These are the activations of a small neural network, seen along a few directions. Each row is one input.
In each table, some parts of the input vary, and every possible input appears once, in random order.
A made-up example of a description, with smaller parts first: one of 5 places around a ring, together with either a single point or one of 11 places along a line or (one of 2 separate values, together with one of 6 places along a line).
Shared parts are said once, and a part with two or three values counts as separate values.

Other details of the inputs shift rows strongly along three fixed directions, in all tables alike. That doesn't count.

A family of inputs:
row 1: [ 22  17  -3 -33   7 -16  13  -2   9 -26  37  -7]
row 2: [ 14   3 -14 -28  12 -22  21  16  13 -22  35 -12]
row 3: [ 33   7  17  -5  -5  -6  16   8  18  -5  17 -25]
row 4: [-18  -7  -1  22  -6  16 -22   7 -13  -7 -25   7]
row 5: [ 13  18 -21   8 -10   1  -9  38  -7 -56  -4 -47]
row 6: [ -9 -16   3  -8   5 -14   1 -16  -1  31   8  27]
row 7: [  4  -8  24   4 -13  12   3 -16   9  68 -16  11]
row 8: [-15  -1 -12  19   0  13 -17  13 -15 -24 -21  -4]
row 9: [ -3   6   1  25 -20  14 -17  10  -9   5 -37 -26]
row 10: [ 16  10  20 -19  -2   1   7 -14  13  17  11   2]
row 11: [-40  -6 -23   7  16   9 -33 -40 -31 -23   0  47]
row 12: [-27  -1 -29  13   9  14 -15  -4 -13 -19  -7  10]
row 13: [ -4 -12   6  -5  17  -6  10 -26   3  16  20  30]
row 14: [-10  -1   7  25 -10  16 -12  18  -9  -6 -40 -12]
row 15: [ 38   8  30  -1 -26   3  14  38  21   8 -17 -48]
row 16: [ 14   1  46  -9 -12   7  17   3  17  25 -25   1]
row 17: [-19   1  22  40 -27  32  -6  14  -4  28 -72 -15]
row 18: [ -3  -6   4  -5  -1   1   6 -20   3  52   7  23]
row 19: [-11  -1 -32   3  11  -9 -20  13 -20 -55  13  -5]
row 20: [ 13   1 -18 -22  10 -11   6   1   7  -5  40   3]
row 21: [ 41  13  11 -15  -3 -16  26  21  22 -25  31 -34]
row 22: [ 10   2 -19 -24   8 -26  10  -3   5   0  37  -2]
row 23: [-12 -15  23   6  -4   1   6 -16   3  62 -23  26]
row 24: [-16 -20  -1  -7  23  -8   2 -44  -4  22  34  54]
row 25: [ 12  -5  27   1 -13  -4   9  21   9  16 -16 -13]
row 26: [-22  13 -20   3   7  10 -11 -11 -15 -40  -9   8]
row 27: [  9  -7   4 -16   6 -17  14   7   6   8  14   3]
row 28: [-23   4 -32  17  15   5  -9 -15 -15 -45   8   6]
row 29: [  5   1  -7 -20   7 -24  19   6  13   3  19  -6]
row 30: [-14   1 -16  23  -4  24 -28  -5 -16  -3 -18  -1]
Description of these inputs: one of 5 places along a line, together with either one of 2 separate values or one of 4 places along a line.
Question: Change only the place on the line of 4 in row 29. List by row number the other rows that result.
Answer: row 2, row 12, row 17
Question: List by row number the other rows that have the place on the line of 5 in common with row 7.
Answer: row 3, row 9, row 10, row 15, row 30
Question: List by row number the other rows that have the place on the line of 5 in common with row 25.
Answer: row 4, row 6, row 11, row 19, row 24

A family of inputs:
row 31: [ 35   3  20 -40   9 -33  24  -5  16  -9  49  -2]
row 32: [ 32   1  15 -36  19 -19  34   5  27 -18  51   2]
row 33: [-23  -7 -33  21   1   2 -17 -27  -9  21   7  12]
row 34: [  7 -14   3 -13  13 -27  23   5  11  16  18   9]
row 35: [-14   6 -33  -8  13  -8  -6  37 -10 -63   3 -17]
row 36: [-25  14  -6  25 -12  17   3 -21 -11  20 -27   0]
row 37: [ 44   9  15 -23   1 -32  13  10  13 -33  47 -24]
row 38: [-22  -1  -1   3  -2   3  -9  15 -10  -1 -39   3]
row 39: [ 10 -18  39  12 -18  12  20  18  14  59 -26  -2]
row 40: [-22 -16 -18   0   5   0 -25 -10 -20  12  -6  20]
row 41: [  7 -22   9 -20  13 -28  23  -8  10  39  36  18]
row 42: [  0  14 -15  10   9  -8  -6   6 -12 -77   6 -16]
row 43: [-24 -13 -21  19   7   8  -8   6 -16 -11 -13  12]
row 44: [-32 -14 -14   5  10 -10 -13 -14 -19   6 -11  19]
row 45: [ -8  -6 -27  -7  10  -4  -8  20 -11 -32   7  -2]
row 46: [ 31  33  21 -12 -32   0  18  40  20  -5 -24 -55]
row 47: [ 12  14  23  12 -23  23  24  10  19  41 -34 -19]
row 48: [-15  -3 -10  23   5  22 -16 -17 -17 -23  -2  16]
row 49: [ -3   7  -5   0  -2  21 -15 -25  -9  31 -22   7]
row 50: [  0   4 -13  -5  -7 -10  -7  36  -9 -38 -14 -25]
row 51: [-21  -8 -33  18   5  14 -17 -19  -7  24  11  14]
row 52: [ -8  11 -25  12   4   8 -21 -26 -19  -8 -12  -8]
row 53: [ 10  19  34   8 -35   9  22  10  18  39 -40 -33]
row 54: [-19  -2 -32   1  -4   8 -27 -20 -12  24   3  13]
row 55: [-11  -1 -23  13  14  23 -13 -32  -7  16  -3  10]
row 56: [ 19 -12  -7 -39  30 -17   7 -35  11  13  81  43]
row 57: [  9 -15  38   1 -21  12  13  22  13  58 -24  -3]
row 58: [-15  -9   0  28   6   9 -19 -39 -18   3   6  26]
row 59: [-13 -11 -20  16   0   8 -26  12 -18  -6  -2   0]
row 60: [ -7   4  -4  -5   3 -23   8  25  -3 -27 -14 -12]
row 61: [  7 -25 -15 -25  27 -41  14 -25   6  29  69  34]
row 62: [-30  -9 -24  14  15   6  -4   7 -12 -19 -16  13]
row 63: [-13   4  13  13  -9   9  -9 -14 -11 -12 -27   7]
row 64: [ 21   9  33  18 -17  17  13  -4  18  46 -40 -25]
row 65: [ 14   1 -10   8 -15  -8 -17  36 -12 -31  -8 -33]
row 66: [-21   3  18   8   1   7  -2 -25  -4   3 -27  22]
row 67: [-26  12  -7  -1   7  10 -18 -13 -12 -36 -18  17]
row 68: [ 40  11  44 -17 -20   0  14  28  20  -2 -10 -30]
row 69: [  4 -21 -14 -41  23 -45  13 -18   6  18  60  26]
row 70: [ 13  12   2  15  -6  -2  -4  17  -5 -64  -1 -31]
row 71: [  9  -7 -13 -27   5  -7  10 -13  18  54  45  23]
row 72: [ 43   5  10 -18   6 -18  18  17  22 -33  56 -20]
row 73: [-26  -4  18  17   6  13   5 -33  -1  12 -23  35]
row 74: [-12   5  11   4  -6  17 -14  -8 -10 -13 -25   7]
row 75: [-27   6  -9   3  12  22 -15 -13  -9 -30 -10  23]
row 76: [ 43  17  41  -3 -24  11  14  46  23 -22 -14 -44]
row 77: [ 22   6  30  -4 -12  26  10  -2  21  55 -25 -15]
row 78: [-13 -18   5  18  -7  -4 -17  -8 -15  33 -14  11]
row 79: [-19  12 -11   2  -7  25  -1 -15  -5  32 -12  15]
row 80: [  6  -6  22 -25  21  -5  32 -21  28  23  27  37]
row 81: [ 11  -8 -10  14  -1  -4  -6  28  -1 -17   9 -17]
row 82: [  3  17 -14  -5   8   7 -13  19  -7 -74   9 -19]
row 83: [ -8   2 -14   9   1 -17   9  32  -1 -50 -16 -23]
row 84: [  8   8  -9  -3  -1  -3 -26  -2 -13 -40  21  -4]
row 85: [ 14   2  27   5 -26   0  13   6  21  65 -22 -17]
Question: Changing only one part turns row 84 into row 72. The same change can be made to row 74. Which row results?
Answer: row 32
Question: What is each input in this table made of?
Answer: one of 5 places around a ring, together with either one of 3 separate values or (one of 2 separate values, together with one of 4 places along a line)
Question: Change only the choice among 3 separate values in row 36. List by row number the other rows that result.
Answer: row 33, row 64
Question: Change only the choice among 2 separate values in row 78. List by row number the other rows that result.
Answer: row 37
Question: List by row number the other rows that have the place on the ring of 5 in common with row 71.
Answer: row 35, row 45, row 56, row 57, row 59, row 75, row 76, row 77, row 79, row 82
